Each row below holds a small network's activations on one input, seen along a few directions.
In each table, some parts of the input vary, and every possible input appears once, in random order.
Descriptions start from the smaller parts, as in this example, which fits no table here: one of 2 separate values, together with either a single point or one of 11 places along a line or (one of 5 places around a ring, together with one of 6 places along a line).
Shared parts are said once, and a part with two or three values counts as separate values.
(in the rows, 128 means zero)

Other details of the inputs shift rows strongly along three fixed directions, in all tables alike. That doesn't count.

Table:
row 1: [128 102 149 126 162 191 126 116 198 183 148 152 139 133 121]
row 2: [149 140 124 138 104  69 108 102  43 117 193 141  97 122 143]
row 3: [156 143 114 135 107  99 141 117  78 140 160 108 105 128 154]
row 4: [104 136 119 120 122 110 109 124  93 115  92 145 136  85 148]
row 5: [146 128 131 126 125 116 138 147 143 106 115 105 119 162 113]
row 6: [114 152 141 164 145 129 136 135 136 110  77  92 164 122 112]
row 7: [175 107 123 134 127 109 133 106 131 159 221 126 114 174 128]
row 8: [126 110  95  99 120 136 138 116 114 154 137 146 137  95 164]
row 9: [129 145 130 121 124 140 141 148 132  98  78 116 119 120 117]
row 10: [149 146 141 154 112  75 103 123 109  88 159 114 104 182 104]
row 11: [127 153 132 144 111 140 133 122 130 111  94  99 123 150 125]
row 12: [117 142  94 109 106 116 145 126  80 132  87 119 128  77 174]
row 13: [129 143 121 136 106 125 137 104  74 126 145 124 120 109 143]
row 14: [125 100 127 104 140 170 131 140 171 130 130 152 117 122 102]
row 15: [130 142 139 139 144 128 134 146 128 130  92  97 152 116 141]
row 16: [119 149 131 150 123 110 141 131 136  90  74  91 161 154 111]
row 17: [103 147 111 128 117 134 138 113  75 128 101 121 149  77 161]
row 18: [125 156 122 136 120 129 141 143 143 111  58  98 126 139 129]
row 19: [125 117 113 114 146 148 135 128 133 174 136 137 138  92 163]
row 20: [117  96 112  96 138 156 135 133 133 140 133 155 132  81 130]
row 21: [148  94 137 117 143 162 126 134 173 135 181 145 102 151  93]
row 22: [132 132 141 145 121  89 120 122  97 126 171 147 107 135 131]
row 23: [130 140 155 150 144 161 129 139 146 126  94 118 133 115 104]
row 24: [110 125 138 121 128 133  99 116 112 156 147 163 130 113 139]
row 25: [122  84 138 119 154 116 118 137 183 145 173 172 134 154 111]
row 26: [115 110 147 124 157 154  98 136 203 132 112 162 132 147  99]
row 27: [132 135 132 133 102  67 104 129 116  94 150 119 127 194 104]
row 28: [146 123 149 129 147 162 130 147 176 125 126 124 112 150 102]
row 29: [111  91 115  96 145 169 133 117 169 169 133 158 149 104 142]
row 30: [124 148 117 112 101 145 134 134  77 120  93 119 101  82 163]
row 31: [126  99 115  92 139 149 136 138 136 153 130 145 133  91 152]
row 32: [134 120 133 126 146 172 130 138 190 155 116 129 115 143 125]
row 33: [126 117 112 108 124 176 129 118 140 162 133 150 114 104 154]
row 34: [169 133 126 133 108  83 138 123  70 124 184 101 103 145 139]
row 35: [142 116 146 119 155 172 131 135 154 157 147 147 120 106 125]
row 36: [105 114 109  95 118 190 129 111 121 151 142 170 108  79 148]
row 37: [112 145 130 148 131 123 141 136 140  95  67  98 157 126 108]
row 38: [ 99 143 100 105  92 143 140 115  81 108  89 137 119  83 150]
row 39: [137 136 145 165 133  52 123 135 115 106 162 112 137 179 111]
row 40: [152 105 107 119 121  91 137 101  95 150 222 124 129 146 145]
row 41: [160 128 136 139 140  89 144 147 149  97 135  92 139 177  96]
row 42: [117 133 142 139 118  96 119 141 144  98 119 139 117 161 109]
row 43: [124 135 100 109  90 116 141 111  86 113 127 124 111 122 146]
row 44: [115 150 127 140 117 145 137 116  86 124 105 123 124  81 137]
row 45: [119 155 132 151 114 120 140 137 136  77  69  93 132 151  95]
row 46: [115 125 158 143 139 137 112 140 178 123 125 151 114 157 107]
row 47: [115 147 133 143 121 156 133 130 135 105  89 113 120 122 111]
row 48: [ 99 142 143 142 132 108 104 141 150 112  66 117 171 151 114]
row 49: [153  98 143 144 162  82 102 122 148 140 213 140 135 180 103]
row 50: [158 110  96 115 116  90 138 104  81 157 219 129 127 130 161]
row 51: [125 145 117 129 115 139 138 130 139 118  75 113 132 133 135]
row 52: [ 93 111 124  90 122 166  94 120 129 161 145 188 116  94 146]
row 53: [126 146 125 125 133 128 138 137  88 127 107 116 137  78 152]
row 54: [141 139 146 161 146 107 134 143 136 104 117  88 153 152  97]
row 55: [112 113 154 142 165 124  96 137 180 152 133 137 170 164 107]
Description of these inputs: one of 5 places around a ring, together with either one of 3 separate values or one of 8 places around a ring.
- Changing only the place on the ring of 5 turns row 53 into row 35. The same change can be made to row 49. Which row results? => row 2
- Start at row 39 and move only the place on the ring of 5, one step at a time. The first step leads to row 25. Which rows follow, in order? => row 42, row 46, row 22
- Which other rows does row 52 become when the choice among 3 separate values takes its other values? List them by row number. => row 10, row 46
- Which other rows does row 27 become when the place on the ring of 5 takes its other values? List them by row number. => row 24, row 48, row 52, row 55

Table:
row 56: [136 131 152 160 139 109 116 124 147 107 151 123 140 170  87]
row 57: [121 170 145 166 132  95 128 142  79 107  74  87 155 106 138]
row 58: [147 101  97  90  78 118 137 109  87 124 218 158  74 140 135]
row 59: [146 140 158 165 150  87 111 131 147 132 143 101 147 180 112]
row 60: [126 145 144 158 134  64 120 146 129  87 100 101 150 167 101]
row 61: [ 99 154  97 100 111 182 144 124  86 153  42 127 130  36 202]
row 62: [158 129 138 137 133 105 139 149 168 105 117  92 123 190  98]
row 63: [124 126 131 123 148 217 148 127 186 167  94 130 134 104 139]
row 64: [178 100 101 102 118 117 160 118  81 151 225 124  94 111 144]
row 65: [169  89  84  91 112 108 164 111  80 143 227 129 103 111 151]
row 66: [129 163 156 177 122  88 105 130 130  99 102 108 132 174 108]
row 67: [128 104 140 116 153 180 127 141 223 154 105 143 132 158 115]
row 68: [127 106 129 112 147 205 142 132 168 147 121 154 117  84 121]
row 69: [114 115 170 146 178 173  93 140 222 156 108 160 142 142  97]
row 70: [111 102 123  92 138 204 133 130 180 138 115 164 120 103 116]
row 71: [112 183 142 172 113  97 126 120  82 112  72  89 155 124 147]
row 72: [138 103 107 113 133  73 127 121  82 148 213 142 129 121 150]
row 73: [110  83 135 107 143 139  98 118 171 150 188 181 129 150 107]
row 74: [156  92  89  84 106 104 147 123  88 132 206 146  89 117 138]
row 75: [122 108 114  99 102  82 101 115  78 129 210 179  93 129 142]
row 76: [106 169 146 150 107  81 107 143  82  78  67 112 129 127 127]
row 77: [137 174 120 155 117 105 166 150  95  94  52  59 138 118 132]
row 78: [124  97 146 118 154 185 132 146 212 129 121 146 126 144  85]
row 79: [143 125 140 157 149  90 125 130 147 120 150 100 169 179 103]
row 80: [139 128 153 166 146  97 116 122 150 128 148  98 160 187 100]
row 81: [ 88 139  92  88 104 185 151 123  86 127  48 144 130  30 174]
row 82: [135 110 148 133 159 196 138 131 205 140 127 136 132 138  88]
row 83: [ 98  90 120  83 137 211 125 123 180 154 126 178 111  99 122]
row 84: [159 170 135 170 115 119 146 132 133 106  90  60 130 178 122]
row 85: [ 81 141  93  87  99 184 144 119  87 132  40 143 128  34 178]
row 86: [138 108 148 134 180 203 146 141 217 155 104 119 148 132 105]
row 87: [118 146 125 140  94  73 115 119  66  73 135 124 129 143 121]
row 88: [ 60 149 111 105 108 152 113 118  85 143  50 173 145  36 184]
row 89: [ 90 148 128 114 137 164 112 132  80 161  67 151 147  16 185]
row 90: [171 105 108 100 104 119 140 117  82 133 222 147  71 114 137]
row 91: [145 111 143 125 170 177 136 147 216 167 114 121 146 147 118]
row 92: [170 110 101  99 112 125 141 113  84 160 213 130  90 118 157]
row 93: [173 164 129 152 105  92 156 134  71  96 117  59 115 139 136]
row 94: [160 104  93 102 106 131 150  98  84 150 216 126 104 124 146]
row 95: [153 158 136 149 118  97 136 145 140  85  79  74 126 190 111]
row 96: [ 73 150 121 122 112 168 107 116  77 138  65 164 136  30 161]
row 97: [ 89 161 113 115  98 196 144 113  90 135  50 143 104  36 172]
row 98: [117 100 157 144 192 158 117 146 221 159 109 136 180 140 102]
row 99: [125 122 151 148 136  85 111 136 145  88 142 126 134 181  89]
row 100: [ 95 175 137 155  93  81 102 131  86  80  63 116 123 140 129]
row 101: [139 166 126 152 110  43 119 128  62 107 126  91 147 141 150]
row 102: [133 153 152 172 133  90 122 135 123  85 112 102 142 154  95]
row 103: [134 187 139 161 102 122 135 136  98  87  53  83 107 128 121]
row 104: [117  91 111  91 158 210 139 122 182 186 125 150 144  91 145]
row 105: [144 106  95  90  82 118 127 114  90 125 205 159  70 135 139]
row 106: [141 104 102 110 116  74 117 108  77 158 223 149 123 136 163]
row 107: [149  83 111  98 152 167 151 122 176 168 189 140 135 136 123]
row 108: [148 152 147 146 115 116 133 153 144  79  86  88 110 175  96]
row 109: [136 152 150 164 145  69 118 144 129 109 104  84 164 163 123]
row 110: [ 58 150 121 108 104 161 106 119  94 134  58 179 127  45 167]
row 111: [126 103 102 101 103  75 110 107  78 144 209 168 111 135 158]
row 112: [137  75 123  88 146 164 132 140 179 149 194 172  91 139  98]
row 113: [152 137 129 151 131 120 151 133 166 128 126  81 139 190 110]
row 114: [123 146 154 158 126  81 113 147 126  80 105 115 135 167  94]
row 115: [ 99  97 155 132 174 163 101 135 232 154 101 154 169 155  94]
row 116: [124 115 150 137 161 206 131 132 225 144 100 131 134 144  87]
row 117: [111 168 140 147 117  69 112 142  90  91  61 105 150 126 134]
row 118: [115 110 129  94 134 193 120 142 181 147 109 165 102 110 127]
row 119: [148 127 153 164 156  96 126 132 149 123 151 101 159 172 101]
row 120: [122 146 136 162 135  84 120 125 126 110 106  90 169 167 122]
row 121: [139 106 117 115 112  85 124 115  70 134 219 166  93 110 132]
row 122: [137 105 112 114 126 104 126 103  80 149 216 147 128 119 141]
row 123: [129  85 145 113 166 144 101 127 172 170 202 187 115 128 112]
row 124: [130 122 138 148 135  88 119 127 151 108 140 121 156 183  95]
row 125: [156 114 104 105 104 128 131 108  97 140 207 149  72 129 142]
row 126: [118 176 118 148  91 111 147 129 105  85  49  80 130 147 136]
row 127: [ 69 135 111 100 127 150 118 128  89 135  54 167 151  23 170]
row 128: [139 112 147 124 180 187 139 156 231 163  95 118 152 143 114]
row 129: [ 73 160 125 126 111 167 110 113  84 139  65 168 127  37 173]
row 130: [133 166 129 159 103  68 118 114  55 112 124  98 135 136 155]
row 131: [121  84 134 103 153 125 100 128 173 168 181 183 132 144 126]
row 132: [151  88  88  83 107 111 151 115  86 126 206 147  95 115 141]
row 133: [161 137 144 156 136 125 146 145 157  97 131  96 107 168  79]
row 134: [161 153 113 141 104 119 163 119  83 105 126  73 126 131 127]
row 135: [128 133 142 158 143  86 123 124 147 131 140 109 157 181 122]
- Changing only one part turns row 56 into row 69. The same change can be made to row 82. Which row results? => row 103
- Changing only one part turns row 81 into row 74. The same change can be made to row 124. Which row results? => row 60
- Changing only one part turns row 101 into row 98. The same change can be made to row 91. Which row results? => row 65
- Describe the family of inputs behind these rows. => one of 2 separate values, together with one of 5 places around a ring, together with one of 8 places around a ring
- Start at row 92 and move only the place on the ring of 8, one step at a time. The first step leads to row 84. Which rows follow, in order? => row 63, row 94, row 134, row 86, row 64, row 93
- Which other rows does row 58 become when the place on the ring of 5 takes its other values? List them by row number. => row 63, row 97, row 113, row 126
- Which other rows does row 128 become when the choice among 2 separate values takes its other values? List them by row number. => row 109
- Which other rows does row 70 become when the choice among 2 separate values takes its other values? List them by row number. => row 87
